A small network was trained on made-up records. Each row is its average activation on records with the value named, seen along a few directions.
Values that are neighbours, or in one group, have similar rows; names and order tell nothing.
In the rows, zero is written as 500.
Random noise pushes rows far along 12 fixed directions. That doesn't count. These rows show it; they differ only by the noise:
[650 435 672 335 543 477 464 411 501 474 477 642 359 468 519 488 460 367
 407 663 556 570 676]
[390 557 461 619 551 664 481 467 558 566 525 626 549 485 401 542 643 569
 701 574 604 554 352]
[368 398 490 610 434 331 460 736 530 498 642 406 531 487 443 387 541 610
 472 408 449 391 540]
[460 551 619 498 598 613 447 356 389 519 284 456 456 246 745 487 502 427
 431 577 551 467 473]
[357 667 301 448 157 462 748 466 420 376 398 342 300 483 457 204 479 471
 327 462 606 348 482]
[511 285 784 358 500 492 497 736 516 536 662 727 602 360 652 389 764 564
 788 451 457 401 408]
[410 516 497 619 594 387 434 483 452 504 537 527 803 529 557 801 401 544
 615 421 392 565 505]
[395 582 437 533 303 332 593 763 440 537 698 454 183 593 319 255 363 499
 276 613 447 252 640]
[515 526 288 546 486 209 711 448 490 415 458 519 529 674 559 569 269 386
 572 563 416 249 493]
[645 487 379 362 706 432 498 446 710 336 460 466 665 679 727 494 586 387
 447 271 464 437 501]
[474 262 518 348 573 366 501 505 308 701 436 538 625 435 306 517 333 682
 696 626 401 622 589]
[443 545 395 573 697 468 471 476 699 580 546 487 225 607 465 409 606 525
 606 625 565 284 501]
[398 512 528 787 554 574 512 602 423 426 493 609 601 417 497 501 467 413
 461 681 605 493 369]
[522 717 568 671 283 573 397 478 484 417 556 568 677 405 674 757 417 324
 247 358 423 539 495]


Values of Reb:
w3: [503 264 657 412 460 629 528 551 344 657 381 533 491 279 374 256 575 577
 587 684 577 572 440]
w4: [605 372 507 579 424 331 551 666 482 390 509 421 354 500 563 332 399 439
 384 523 428 315 493]
w7: [503 478 614 412 923 698 369 460 613 455 503 466 215 582 422 409 676 492
 385 644 760 755 609]
w14: [391 532 489 584 604 563 512 809 453 368 686 472 660 651 496 500 553 557
 392 330 453 557 406]
w1: [545 707 610 521 266 532 577 432 358 389 406 396 580 371 848 567 416 343
 345 330 441 373 419]
w10: [525 682 717 575 505 419 410 401 522 375 607 561 343 521 740 754 450 388
 518 547 482 336 570]
w11: [502 502 713 407 303 562 551 605 530 599 523 452 178 357 664 221 747 524
 566 490 515 234 433]
w8: [480 505 702 435 604 404 500 614 452 466 714 717 453 598 442 589 470 450
 548 679 495 533 638]
w6: [446 539 587 799 184 536 431 704 556 553 705 509 643 412 463 642 625 532
 523 361 411 455 415]
w13: [559 502 490 440 529 529 514 582 625 616 702 745 470 681 294 536 581 537
 713 600 493 510 500]
w12: [441 392 532 583 429 166 536 586 441 632 541 295 304 371 631 404 403 630
 737 485 288  37 502]
w5: [375 492 465 445 521 494 574 521 337 561 398 367 594 375 682 506 480 586
 540 387 376 421 428]
w9: [509 190 447 893 520 387 460 598 487 357 509 502 643 498 199 582 332 516
 511 710 616 741 482]
w2: [673 566 506 459 277 447 583 429 689 518 707 768 366 671 418 762 503 405
 632 511 468 521 552]
Reb is arranged as a ring.
Fewest steps between w6 and w4?
> 5
A walk along Reb starts at w7 and steps to its neighbour w14. Put w10, w11, w5, w9 in the order it reaches them.
> w9, w10, w11, w5
List every value one step from w13, in the order listed.
> w3, w8

Values of Zofud:
u10: [632 423 608 413 556 586 512 462 499 937 518 731 281 385 511 543 535 566
 907 707 353 277 358]
u5: [399 712 435 391 402 546 420 629 469 916 649 485 401 456 626 594 485 627
 601 371 141 167 444]
u8: [243 550 455 602 775 322 575 598 332 316 437 256 736 645 582 531 434 601
 529 395 498 482 532]
u6: [404 562 494 535 566 676 470 440 383 492 483 555 713 494 284 548 445 564
 521 585 609 796 476]
u11: [259 647 438 708 365 623 487 479 580 327 596 345 302 633 201 406 746 655
 452 504 790 713 499]
u15: [387 532 492 605 487 418 496 482 472 370 531 489 795 546 495 665 454 494
 466 454 530 668 538]
u2: [643 522 556 507 327 476 565 511 590 575 514 578 494 414 706 527 570 401
 612 398 389 265 369]
u4: [515 578 475 428 529 614 557 447 445 565 424 565 535 359 778 565 494 447
 591 439 385 329 324]
u12: [426 611 926 381 675 425 600 562 173 364 564 676 482 437 735 586 390 391
 556 706 493 435 623]
u1: [623 524 378 500 354 427 545 707 524 479 610 594 659 584 569 428 382 382
 342 396 326 267 423]
u14: [528 435 663 676 467 282 370 488 656 348 607 464 405 557 580 691 515 475
 557 472 513 524 640]
u13: [572 471 248 447 179 548 571 556 617 500 510 478 694 519 428 450 551 487
 402 227 407 522 382]
u9: [330 569 301 671 532 409 567 493 494 574 517 483 515 591 431 632 411 582
 640 526 434 402 426]
u7: [416 595 382 356 664 499 482 393 402 622 408 337 323 468 562 455 405 607
 504 483 427 387 540]
u3: [589 413 707 554 500 397 472 523 483 480 539 556 385 444 602 590 436 406
 481 596 522 453 598]
Zofud is arranged as a line.
A walk along Zofud starts at u14 and steps to its neighbour u11. Put u5, u8, u12, u1, u3 in the order it reaches them.
> u3, u8, u12, u1, u5
List every value one step from u9, in the order listed.
> u4, u13
